A small network was shown many inputs. Here are its activations along a few directions, one row for each input.
In each table, some parts of the input vary, and every possible input appears once, in random order.
A made-up example of a description, with smaller parts first: one of 5 places around a ring, together with either a single point or one of 9 places along a line or (one of 2 separate values, together with one of 6 places along a line).
Shared parts are said once, and a part with two or three values counts as separate values.

Other details of the inputs vary at random and push rows far along two fixed directions, the same in every table; ignore that.

Rows:
row 1:  46 -27 -22  -7  65  44 -16  84  86 -23  44 -11  20
row 2:  14  16  -7 -11 -17   0 -37  68  17   0  20 -62  22
row 3: -34  12 -40 -19 -43 -15   6 -27 -26   8 -15   7  -3
row 4: -33  22 -15   0 -21  -8   4 -27 -47  20 -13   9 -17
row 5:  -8  14  30   2 -40 -14  -2 -36 -46   6 -18  -9 -10
row 6:  -8  -9  44  34  67  -5  27 -20  25  -3  -2  30 -24
row 7:   2   7  -2  25  53  -2  24   0   3 -10   7  35 -11
row 8:  28  10 -24 -17 -10  21 -41  70  -3   4  26 -44   4
row 9: -15  11  -8  30  72 -12  38 -17  13 -13   5  53  -8
row 10:  -1  -5  28  -5 -35  -3 -10  -7  -9   9 -14 -34   7
row 11:   2   8   4   2 -36 -15 -12  17  -2   9  -3 -41  22
row 12:  -5  -1 -24 -24 -52  -2   3 -37 -29  -2 -14  12   0
row 13: -11   6 -50 -28 -34  -5 -10  17   1  -1   0  -7   9
row 14:  11   3  47  42  55 -24  37 -28  23 -26  -3  34   2
row 15: -12  -1   0 -14 -36  13  -6 -27 -40  23 -17  -1 -13
row 16:   9  -2  15 -15 -24  12 -23  15 -17  13   1 -31  -8
row 17: -22  17  16   3 -42 -19  -4 -20 -46  12 -19 -21 -12
row 18:  -7  19  21  26  43 -20  13  13  12 -12   8   7  -5
row 19:  23 -16 -26 -30 -11  45 -39  56  24  11  20 -39  12
row 20:  -9  19   7  29  64 -13  20   3   6  -7   8  32 -15
row 21: -19   8 -14  27  66 -18  44 -23  20 -20   3  57  -6
row 22: -10  -7  28  -3 -31   1 -14  -6   2  17 -14 -39   2
row 23: -20   6 -33 -14 -42  -4   5 -28 -37   8 -12   3  -4
row 24:  12 -14  39  24  31 -11  22  -3  39  -7  -2   3  18
row 25:   7   4  19   1 -42 -13  -6 -12 -10   7  -9 -24  20
row 26:  -9  -2 -23 -22 -51  -9  10 -45 -27  -3 -22  23  -1
row 27:  15 -12  19  15  61  20  -1  25  37  -3  13   9 -10
row 28: -37 -25   9   3 -40 -33 -41 -43 -44   9   8  20   7
row 29:  -2  14   7  -7 -35   1  -9 -30 -52  13 -13   1 -15
row 30: -17 -10 -11 -17 -35   6   8 -44 -26  10 -19  12  -5
row 31:   1   3 -12  21  51  -3  26  -5   9 -13   7  36  -2
row 32:  -3  -9  47  28  51  -2  17  -7  32  -6  -3  12 -12
row 33:  32 -20 -38 -40 -24  33 -31  55  31  -7  21 -31  21
row 34: -12  10   8   5 -15  -3  17 -55 -50   8 -18  33 -19
row 35:   0  -7 -24   9  36 -15  33  -7  29 -25  -2  45   2
row 36:  39   5  -1  18  58  -2 -13  94  79 -22  43 -35  41
row 37: -22 -10  31   3 -40 -10   0 -32  -2  26 -26 -25   6
row 38:  36  -6  -7 -25 -10  35 -44  64   7   7  22 -45   6
row 39: -18  19   7   0 -35 -16  -5 -20 -51  17 -12 -16 -18
row 40:  26   8  -3  -8 -20   4 -35  66  15  -4  18 -62  23
row 41: -15  20  23  39  72 -27  33 -11   8 -11   6  36 -19
row 42:  -7  -4 -14  25  57 -20  48 -24  27 -27  -2  60  -4
row 43:  22  10   9 -12 -25   8 -24  18 -23   2  11 -26  -4
row 44:   7 -19 -28 -35 -40  12 -10   5   8   0  -7  -7  10
row 45: -24  -7   3  -3 -14   2  20 -59 -35  14 -26  27 -13
row 46:  -7 -13  23  30  69   9  30 -21  25  -1  -3  45 -20
row 47: -27 -18 -14 -22 -40   0   8 -42  -4  14 -28  12  -9
row 48:  33  -4  -4  14  62  15  16  14  30 -26  23  37   7
row 49:  34  -6  12 -20 -19  24 -41  64  16   0  19 -58  13
row 50:  -6   3 -20 -20 -49   3   1 -39 -39   4 -11  10  -2
row 51:  21 -22 -36 -37 -22  36 -34  55  40   1  18 -37  14
Each input here is: either a single point or (one of 5 places along a line, together with one of 10 places along a line).
Q: Start at row 32 and move only the place on the line of 5, one step at a time. The first step leads to row 49. Which rows follow, in order?
A: row 5, row 17, row 18
Q: Which other rows does row 11 become when the place on the line of 10 takes its other values? List them by row number.
A: row 7, row 8, row 17, row 23, row 31, row 35, row 39, row 40, row 42
Q: Which other rows does row 38 become when the place on the line of 10 takes its other values? List them by row number.
A: row 10, row 15, row 16, row 24, row 30, row 33, row 44, row 45, row 49

Rows:
row 52:  12  23 -26 -22 -44  17 -44  51 -35  20  17 -53   6
row 53: -19  -6  25  17  33   4  13 -27   8  12  -7  22 -13
row 54:  21 -17  12 -23 -19  33 -41  28   5  14  10 -34   3
row 55: -18   0  27  29  -1 -37  33 -63 -11 -10 -17  32   9
row 56: -37   0  28  19  -9 -38  51 -78  -8   3 -42  31  -7
row 57: -40  12  17  29  10 -47  29 -46 -15  -5 -19  27  -6
row 58:  23  -9 -37 -23   7  38 -34  73  23   7  27 -36   4
row 59: -25 -12  27  14   9   0  32 -79 -43  14 -33  48 -33
row 60: -35  17  -8  12  18 -17  32 -49 -23  -1 -16  45 -27
row 61: -48   8  25  24  -1 -39  47 -69 -12   6 -44  28 -17
row 62:   8 -23 -11  -1   5  11  19 -25  11  -7  -6  28   6
row 63:  25 -28  20  14  56  15  17  -1  22 -18   8  39 -18
row 64:   0  -9 -50 -42 -57  25 -38  40 -10  15   3 -42   5
row 65:  -7  12   6 -18 -79  -9 -22 -32 -80  20 -19 -16 -18
row 66:  -6  -6 -25 -35 -53  20 -47  38   1  24   6 -52   6
row 67:  38 -31  37  18  77  17   2  27  61 -25  25  25  -3
row 68:  22  -8  13  25  73  -8  28  39  79 -31  13  11  16
row 69:   9 -24   7  12  55   0  19   4  61 -19  10  32  13
row 70:   4   9  -1 -10 -20  10 -22  43  12  15   3 -55   5
row 71:  33 -31  12  18  67  14  15  18  78 -27  22  29  23
row 72:  -7   4  26 -21 -73   6 -22 -19 -45  30 -27 -49  -8
row 73:  43  -2 -42 -33  -9  31 -30  62  30 -20  33 -23  25
row 74: -26  14  44  35  17 -26  22 -50 -30   6 -15  21 -11
row 75: -43 -11  -6   9   0 -20  44 -76 -23   5 -36  55 -20
row 76:  31 -17   8  21  89  31  14  35  46 -15  25  27  -3
row 77:  21   3 -14 -43 -67  27 -45  18 -41   7   7 -35 -12
row 78: -20 -16   7   9  20 -12  20 -30  24  -4 -12  32  -2
row 79:  29  12 -42 -15   2   7 -32  85  20 -13  33 -34  21
row 80:  45  -1  13  -5   7  17 -46  74  19  -9  35 -52  20
row 81: -21  -4  11 -26 -67  19 -31 -24 -44  39 -18 -32  -8
row 82:  -1  21 -30 -37 -55  29 -40  23 -40  22   8 -42  -8
row 83:  38   0  13  -8   8  31 -30  73  35   3  22 -58  16
row 84: -35 -17  21  12  -8 -20  36 -90  -8   6 -35  49  -5
row 85:  12   5  -4  21  35 -18  28 -10  12 -23   6  38  12
row 86: -40  10  23  23   2 -30  36 -49  -9  11 -34  13 -17
row 87:   1  20 -10  17  33  -9   5  21  -4  -2  13   8  -5
row 88:  -8   7 -21  -5  12  -6  16 -12   3 -15   0  29  -6
row 89: -35   0  -6 -25 -64   6 -27 -21 -36  39 -19 -30 -11
row 90: -38  25 -27 -29 -71   2 -16 -35 -69  30 -21 -16 -24
row 91:  11   2  -9 -15 -47  -8 -27  22  -2  -4   9 -39  30
row 92:  -7  -3   5 -21 -84  -4  -6 -30 -22  18 -28 -37  14
row 93: -11   3  -3   5  -1 -10  34 -65 -16 -11 -16  50  -6
row 94: -40  15  20  33  14 -44  27 -45 -19   0 -16  24 -11
row 95: -27  16  12 -17 -74   2 -18 -19 -47  39 -28 -53  -9
row 96:  41 -11  42  35  77  -8   3  38  47 -37  32  14   5
row 97:  -7   4 -14   1  20 -10  28 -29   4 -17  -2  43  -4
row 98: -44   1 -31 -28 -78   2 -11 -39 -62  37 -32 -15 -21
row 99: -11  24  -5 -14 -61   2 -23 -11 -71  28 -10 -27  -7
row 100:  27   5 -14  25  77 -13  20  46  49 -36  29  31  15
row 101:  -5 -10 -28 -38 -57  18 -45  37   5  18   4 -49  11
row 102:   3 -17 -36 -39 -67  21 -21  -3 -20  14 -10 -22  11
row 103: -34   8  18  27   6 -47  31 -50 -12  -8 -19  30  -1
row 104:  44 -17  48  28  76   5  15  35  62 -29  18   9  -1
row 105:  20   7  26  41  90  -6   8  44  48 -23  33   7  10
row 106:  23   8  13  14  30   2  -1  12 -11  -7  11  11  -4
row 107: -20  16  15  14  21  -1  28 -55 -34   4 -15  43 -27
row 108: -10 -19 -13   3  19  -3  31 -31  11  -7 -11  41  -3
row 109:  15   7  17  40  88 -13   9  47  52 -24  32   7   9
row 110:  40 -10  -9 -18 -13  17 -21  63  51 -11  17 -49  35
row 111:  40   5 -38 -20  -5   9 -29  77  23 -16  35 -30  31
row 112: -12   9  21  11  17  -1  25 -60 -35  -1 -17  45 -30
row 113:  12   5  -6  12   4 -14  17 -16  -5 -13   2  25  13
row 114:   8  14  -9  30  69 -16  20  28  25 -20  20  29   0
row 115:  12   2 -12 -14 -32 -10 -27  37   9  -7  16 -39  29
row 116:   2  -4 -23 -24 -26  33 -27  26 -18  23   5 -31  -6
row 117:  26   7 -48 -30   0  25 -33  75  27 -15  33 -28  11
Q: Changing only one part turns row 105 into row 94. The same change can be made to row 82. Which row results?
A: row 60
Q: Changing only one part turns row 68 into row 72. The same change can be made to row 78. Which row results?
A: row 54
Q: What is each input in this table made of?
A: one of 6 places around a ring, together with one of 11 places along a line
Q: Which other rows does row 77 become when the place on the ring of 6 takes its other values? List them by row number.
A: row 63, row 65, row 67, row 96, row 104
Q: Which other rows does row 84 become when the place on the ring of 6 takes its other values? List them by row number.
A: row 73, row 85, row 91, row 102, row 110

Rows:
row 118: -27   1   8   0 -28 -13  17 -68 -44  12 -28  30 -18
row 119: -29  12   0   2 -26 -14  26 -60 -47  12 -30  23 -19
row 120:  -4  -2 -25 -23 -53   6 -26  11 -18  15  -1 -31  13
row 121:  13   6 -33 -33 -43  16 -41  48 -15   5  15 -42   6
row 122:  35  -3 -26  -7  31  26 -24  75  33 -11  37 -20  16
row 123:  41  -2  -4  21  91  12  19  51  66 -34  33  25   9
row 124: -29   0  15  31  38 -26  47 -63  -4  -3 -19  60 -10
row 125:   5   6 -26 -32 -57  11 -22  18 -16  12  -3 -37  10
row 126:  -8   1 -18 -33 -79  11 -29 -14 -55  22 -12 -27  -5
row 127: -34   8   6  10  -5 -24  25 -59 -26   0 -21  35 -16
row 128:  36   3  32  19  50   1 -20  71  47 -16  34 -35  14
row 129:  39   2  23   9  27  15 -35  81  38  -2  36 -55  21
row 130: -13  -5  31  59 104 -32  84 -60  39 -31 -14  92 -12
row 131: -12  -7  22  41  90 -13  57 -43  24 -19  -8  74 -23
row 132: -28   8 -19 -27 -78 -11 -18 -27 -49  21 -21 -19  -4
row 133:  48 -19 -14  -5  36  22 -18  70  59 -24  36 -14  25
row 134: -19   1  18  44  76 -23  54 -53  10 -14  -9  74 -16
row 135: -36  13 -14 -20 -73 -14  -8 -48 -64  23 -28  -5 -16
row 136:  -2  -7 -27 -37 -69  17 -34  19 -15  19  -4 -45   6
row 137:  35   1 -29 -25  -6  29 -30  68  30  -9  28 -38  21
row 138:  37 -13  -4  14  90  21   7  57  72 -28  34  20   5
row 139: -43  -1   1  -9 -46 -12  16 -67 -41  22 -37  16 -18
row 140:  42 -15 -10  -6  36  20 -14  59  51 -22  32  -6  21
row 141:  23   0  28 -11 -36  11 -44  43  -5  12  11 -64  13
row 142: -39   5  15  27  23 -25  44 -78 -21   1 -24  57 -16
row 143: -11  -5  14  37  68 -29  48 -32  27 -25  -4  59  -7
row 144: -27   2 -18 -35 -80   9 -22 -26 -44  28 -21 -27  -8
row 145:  -3   5  24 -17 -64   8 -44  22 -27  29  -8 -72   0
row 146: -32   2   2  -9 -52 -11   8 -69 -50  16 -29  16 -12
row 147:  41   5  29  14  36  11 -19  72  44 -11  27 -45  18
Q: Changing only one part turns row 122 into row 131. The same change can be made to row 129. Which row results?
A: row 145
Q: What is each input in this table made of?
A: one of 5 separate values, together with either a single point or one of 5 places along a line
Q: Which other rows does row 122 become when the place on the line of 5 takes its other values? List them by row number.
A: row 120, row 124, row 134, row 142
Q: Start at row 130 and move only the place on the line of 5, one step at a time. The first step leads to row 125. Which rows follow, in order?
A: row 137, row 123, row 119
